Each row below holds a small network's activations on one input, seen along a few directions.
In each table, some parts of the input vary, and every possible input appears once, in random order.
Descriptions start from the smaller parts, as in this example, which fits no table here: one of 5 places around a ring, together with either a single point or one of 11 places along a line or (one of 2 separate values, together with one of 6 places along a line).
Shared parts are said once, and a part with two or three values counts as separate values.

Other details of the inputs vary at random and push rows far along three fixed directions, the same in every table; ignore that.

A family of inputs:
row 1:  700  129  -86 -134  191  220 -224  -51 -221  156 -403  -57
row 2:  -29 -429   21  365 -181  773  129  -44 -218 -153  313 -229
row 3: -258   47 -100   91    3 -620   68  214  383  570   11  -55
row 4: -125   63 -225   -9  -16 -623   96  251  300  555  244  -86
row 5: -517 -333 -138   97 -292  -43  206 -184  310 -227  428 -213
row 6:  735  203 -126  180  217  214 -224  120  -92  314 -499  107
row 7: -547 -201  -50  244 -298   93  -34    5  227 -109  587 -162
row 8:  270   95   44  -59 -120  643 -118  166 -471 -583   87  224
row 9:  -13  375    9 -419  368 -876  -44  159  -35   95 -257  325
row 10:  -27  -15 -435  180    2 -155  -75 -270  424  648  -29 -689
row 11:  241  149  -63 -114  231 -309 -198  -60  162  461 -436 -142
row 12:  159  279   19  -33  276 -326 -151 -201   38  489 -318 -103
row 13:  142  157  270  -24 -131  643  -93   10 -358 -555  -87  256
row 14:  386  229   38 -236  300 -182 -118   45 -314 -257 -248  399
row 15:  353  238  234 -421  160  -93  -42  -11 -185 -235 -355  346
row 16:  106   23   68  244  -76  107   19  -18  111  389 -142  -80
row 17:  189   10  160 -149 -133  561  128 -191 -279 -657 -262  194
row 18: -343  358  169 -568   30 -584   61  446 -116 -655  149  638
row 19:  -95  -35   34 -200   -9 -224  124   77 -273 -312  280  227
row 20: -391 -267   60 -149 -166 -352  136   -1  206 -219  435   97
row 21: -465 -223   38  -12  -19 -282  207  141  171 -164  499   84
row 22: -167 -453  148  449 -169  771  118  -84 -155 -137  103 -195
row 23: -574 -292  197  181 -169   49  252  -86  182   10  432 -164
row 24:  268 -110 -286  497    0  593 -223 -435  204  577 -533 -722
Each input here is: one of 4 places along a line, together with either a single point or one of 5 places along a line.
The inputs of row 6 and row 16 match in every part but the place on the line of 4. If row 20 is changed in the same way as row 6 into row 16, which row does it become?
> row 15
Change only the place on the line of 5 in row 3. List by row number the other rows that result.
> row 9, row 11, row 22, row 24
Start at row 12 and move only the place on the line of 4, one step at a time. The first step leads to row 9. Which rows follow, in order?
> row 14, row 19
Which other rows agree with row 8 in the place on the line of 4? List them by row number.
> row 1, row 2, row 4, row 10, row 19

A family of inputs:
row 25:   83  346 -105 -209  325 -327 -286  247   -5  119  -57  115
row 26: -184  139 -196   89  266 -536 -116 -169  402  545 -146 -376
row 27: -635 -120    0  129 -234 -115  179 -156  353  139  358 -258
row 28: -416 -332   -4  359 -164  -71   74  175  212  196  524 -178
row 29: -120   89  -65 -283  102 -598  168  405   98   63  266  231
row 30: -173  234  -81 -342   15 -520   29   43  271  -36  115   19
row 31: -218 -396  134  154 -330  366  277  300 -268 -509  511  193
row 32: -179 -377   66  300 -241  426  -24 -385  135  232   13 -446
row 33: -166  258  -66 -118  -91 -520 -109  290  174  106  163  195
row 34:  669  172 -157  -40  154  336 -247 -244  -88  256 -691 -206
row 35: -151  215  -50 -450   26 -639   97   20  152  -86  206   61
row 36:   31   70 -271  -56  141 -534 -199 -205  504  594 -139 -374
row 37:  678  171  -47   99  163  290 -163  282 -346  -54 -348  244
row 38:   97   89  112 -362  -62   38   76   53 -185 -672  136  331
row 39: -375 -300  -79  232 -262 -110  248   79  193  257  505 -132
row 40: -218  -77  113  -94  -27  -13  133  -38 -123 -207   -5   62
row 41:  206  229  -38 -166  297 -399  -54  266   93  268  -62  220
row 42:  197  462  107 -541  199 -316    9   65 -137 -366 -221  431
row 43: -339 -363  223   -8 -366  421  212 -203 -133 -646  250  189
row 44: -385 -352  270   91 -299  433  253 -164 -129 -683  194  198
row 45:  298 -246   70  510 -126  696  -94   67 -288  -28  -12  -38
row 46:  731  219   62 -222  261  303 -235 -191 -327 -208 -627  243
row 47:  152  458  104 -292   69 -319 -116  309 -218 -216 -136  579
row 48:  -41  213 -154  -51  184 -539 -192 -194  440  574   10 -377
row 49:  702  155  154 -247  241  289 -224 -167 -359 -166 -611  179
row 50:  323 -204   65  423  -90  754    4  -53 -274   45  -39   47
row 51:  145  304 -182 -343  227 -434   20   64  -24   63 -331   71
row 52: -371 -283  -87  288 -307 -171  218  101  151  254  489 -144
row 53:  212  -70 -171  464  137  247 -177  -41  160  763  -77 -384
row 54:  508  138   21   68  211  356 -236 -204  -64  356 -730 -193
row 55:  151  276  115 -524  239 -382   22   64 -263 -332 -242  381
row 56:  -72 -368   59  507 -194  438   57  -94   27  428  211 -294
row 57: -425 -252  115  129 -231  490   66   99 -266 -541  510  169
row 58:   93  -54   72 -129  -12  100  155  329 -157 -368  201  414
row 59: -180  139    5 -113   47 -662  135  268   64  136  235  317
row 60:  358  -37    1  105 -165  784  -43 -246 -246 -192 -194 -212
row 61: -554 -270  178  -82 -214 -160  379  262  -20 -407  685  421
row 62: -276  212 -126 -344   93 -543  -25  322   41  -58  297  156
row 63: -671 -261  238 -174 -237 -262  302   18  134 -663  400  279
row 64: -573 -144  -39   93 -226 -150  209 -133  333   88  372 -369
row 65: -355 -241  136   27 -383  471  244    7  -74 -660  322   94
row 66:  246 -135   -3  220  -48  712  -72 -335 -301 -190 -222 -105
row 67:  -84 -394   42  478 -137  468   16  -10   32  396  233 -344
row 68: -209 -351  -17  392 -222  447  -35 -301  232  180  -41 -408
row 69:  123 -158  171 -199 -223  554  200   18 -394 -787 -169  340
row 70:  -96 -409  -19  360 -207  393 -104 -417  192  153   95 -429
row 71:  286 -264  145  422  -72  718  -60   94 -317   52  -36  -86
row 72: -624 -142   47  173 -159 -170  120 -154  405   77  379 -326
row 73:  -73 -370 -191  383 -167  400  -63 -353   91  127  175 -486
row 74: -117 -279   82  304 -197  431  -39 -381   76  234  179 -503
row 75:  230  305   20 -502  302 -412  -11    9 -266 -381 -187  447
row 76:  658  372   73 -203  236  358 -239  -84 -251 -204 -551  137
row 77:  563  342  174 -192  203  398 -134  -23 -339 -152 -605  151
row 78:  113   43  -63  250   34  183 -218 -362  253  714 -221 -628
row 79:  145  258  -72 -318  209 -439  -10   -2  124   74 -385   52
row 80:  190  191   65  -92  176 -419  -41  315 -110  216  -97  227
row 81:  262  -87 -331  302   75  160 -208 -413  126  630 -202 -652
row 82:  581  152  -60  253  269  307 -230  136 -202  344 -364    7
row 83:  100  113 -244  136  155 -416  -72  129  348  715   19 -181
row 84:  215  -17  -75 -155    1  -45  -58 -184   16    3 -175  -83
row 85:  -86  129 -178  -70  156 -565 -188 -206  514  603 -198 -337
row 86:   14  187   54   30   97   94  -25 -153   59   13 -174  -85
row 87: -491 -352   88  215 -191  -96  206   80  215  306  530 -144
row 88: -614 -140  221 -302 -267 -260  321  -25    0 -676  654  304
row 89: -336 -223  208  245 -460  403   20  119 -162 -433  410  225
row 90:  216  286 -212 -291  254 -404 -119   -6   63   65 -276   25
row 91:  -65  110 -264  -17  116 -446 -127  -95  521  597 -266 -355
row 92: -171   59  -16 -156  153 -553   63  345  177  129  279  195
row 93:  507  268   82 -135  280  407 -314  162 -486 -149 -372  208
row 94: -655 -222 -100  169 -164 -222  185 -190  290  169  320 -251
row 95: -214  -76  163  -54   23  -22  130  -75 -128 -267    0   54
row 96: -298  262    7 -303   80 -582   56   88  288   12   55   62
row 97:  216  472   52 -441   12 -412  -71  403 -249 -298 -122  591
row 98:   90   33  -74  -16  103   20 -104 -172  -17   -2 -153 -102
row 99:   96  -16 -245  378  135  161 -220 -302  238  653 -330 -573
row 100: -218  -23   70  -31   33  -28  130 -104  -90 -329   14  132
row 101:  206  -18 -107  174   84   56  -81  270   -6  166   35  -23
row 102:  145  272  214 -466  251 -374   27   77 -116 -297 -395  387
row 103:  226  -69 -262  280    5  218 -263 -350  354  614 -342 -582
row 104:  206 -168   78  239 -121  772  -46 -268 -168 -159 -350  -64
row 105:  -53  -96   96  108 -107  -57   95  213 -112 -151  232  263
row 106:  310 -237   95  209  -18  700 -101 -343 -375 -135 -173 -191
row 107: -546 -259 -174   42 -236 -247  189 -198  235   94  398 -342
row 108:  123  290 -136 -283  273 -445   14   15   -7   32 -307   39
row 109: -240  234  -41 -234   83 -496   64   70  294  -38   57    1
row 110:  163  242  -98 -222  238 -382  -99   -2  222   98 -392   24
row 111:   39 -176  116   19  -89  557  137  -31 -368 -794  -38  230
row 112: -624 -303  135 -235 -216 -322  283  -21  -43 -712  644  264
row 113:  223  224  -33 -114  240 -398  -41  229   51  254  -78  239
row 114:  216  -72  178  387 -257  746 -197  -17 -317   10 -122  -26
row 115:  -77  202 -317   58  205 -349 -306  132  307  575   76 -311
row 116: -202   41  243 -106  -28   23  124  -41  -38 -244   34   32
row 117:  673  406   12 -292  175  405  -73   52 -376 -297 -627  209
row 118: -437 -275  -16  384 -226 -143  136  107  149  253  492  -98
row 119:  296  -77 -238  515  -11  184 -153    0   79  750 -114 -459
row 120:  311  304   18 -476  236 -400  126  431 -186 -184  -79  556
row 121:  150 -252   99  106 -117  572  120  282 -302 -494  218  284
row 122:  -69  118  -97  -89   32 -606   85  323  138  163  201  207
row 123: -238  138 -174 -256  105 -570   79   99  205   -5   -2   43
row 124:  143 -233  304  147 -225  516  169  170 -511 -475  133  383
What do these inputs look like to the network?
> one of 5 places along a line, together with either one of 2 separate values or one of 6 places around a ring or (one of 3 separate values, together with one of 4 places along a line)
The inputs of row 28 and row 31 match in every part but the place on the line of 5. If row 48 is changed in the same way as row 28 into row 31, which row does it become?
> row 35
The inputs of row 59 and row 105 match in every part but the place on the line of 5. If row 47 is changed in the same way as row 59 into row 105, which row does it become?
> row 89
Change only the place on the line of 4 in row 103. List by row number the other rows that result.
> row 36, row 91, row 110
Change only the place on the ring of 6 in row 53. List by row number the other rows that result.
> row 50, row 59, row 61, row 82, row 118
